Here are a small network's activations along a few directions, averaged over the inputs that share one value of a field.
Values that are neighbours, or in one group, have similar rows; names and order tell nothing.
(in the rows, 500 means zero)
Random noise pushes rows far along 2 fixed directions. That doesn't count. These rows show it; they differ only by the noise:
[548 587 447 525 610 470 586 450 525 481 379 454 390 401 541]
[541 569 660 497 382 481 559 500 474 336 527 444 663 693 302]
[600 563 547 499 439 479 562 423 551 397 441 452 546 559 452]
[763 530 422 482 393 484 544 251 724 438 332 464 465 447 659]


Field ZODA:
falut: [767 488 349 597 511 614 495 343 772 567 427 617 462 424 711]
pegu: [506 591 512 492 431 460 502 438 517 436 546 483 609 603 280]
sov: [424 507 377 595 573 470 442 505 529 733 571 566 392 377 582]
rer: [712 510 339 454 472 473 568 268 689 510 300 509 356 356 673]
zar: [197 521 358 488 846 480 372 603 443 665 487 488 218 241 674]
geg: [508 385 553 432 220 483 348 396 603 442 674 495 715 616 598]
bovod: [875 486 474 430 437 500 529 309 683 442 359 476 523 375 659]
vedol: [410 381 611 555 410 528 504 642 305 592 574 584 519 528 431]
keta: [339 440 426 524 665 454 545 553 430 457 390 406 460 382 588]
bem: [489 393 374 523 484 545 425 454 475 568 432 568 283 357 882]
daba: [557 540 552 525 271 566 545 454 605 546 537 530 690 652 283]
vol: [879 407 528 463 249 545 488 349 710 506 455 591 538 537 666]
soki: [571 402 385 359 630 475 488 505 563 437 423 500 425 381 679]
kosuv: [323 519 478 409 569 507 436 511 463 423 457 370 471 562 433]
tev: [540 460 398 524 512 527 438 454 532 725 554 581 372 417 632]
A value of ZODA combines one of 3 hidden first parts with one of 5 second parts; all combinations occur once.
Q: falut and rer share the first part; falut and vol share the second. Which value has the first part of vol and the second part of rer?
A: bovod
Q: geg and keta share the first part; geg and bem share the second. Which value has the first part of bem and the second part of keta?
A: soki

Field DEMIS:
gevo: [500 397 416 540 338 554 262 401 617 567 503 549 534 563 682]
mubu: [553 620 482 572 694 579 601 531 467 438 473 602 418 519 371]
ber: [526 553 640 662 555 546 695 693 350 453 506 616 583 520 293]
zirad: [408 421 533 546 649 552 408 645 411 628 542 596 434 381 665]
kupaf: [377 646 465 602 657 559 619 630 449 455 562 418 418 514 145]
tope: [650 481 551 533 504 566 483 456 422 690 562 659 360 420 588]
mebi: [642 505 385 485 322 480 443 320 811 701 517 534 484 415 526]
dem: [257 489 388 444 795 510 607 746 191 503 443 495 350 206 660]
rus: [411 411 370 562 616 538 392 356 734 666 532 461 248 346 773]
reved: [670 516 615 371 442 449 549 533 425 350 383 472 681 641 477]
balo: [405 632 415 437 575 331 622 478 511 421 468 297 413 473 480]
zamat: [713 503 397 524 352 506 483 299 630 746 510 628 447 450 653]
lotur: [225 431 536 471 656 439 470 704 264 375 493 456 506 492 446]
sud: [615 542 503 394 442 373 576 441 513 428 307 345 547 531 500]
fikis: [271 465 433 469 627 475 399 443 534 410 481 376 462 415 536]
A value of DEMIS combines one of 3 hidden first parts with one of 5 second parts; all combinations occur once.
Q: gevo and sud share the first part; gevo and rus share the second. Which value has the first part of rus and the second part of sud?
A: balo
Q: mebi and fikis share the first part; mebi and zamat share the second. Which value has the first part of zamat and the second part of fikis?
A: lotur
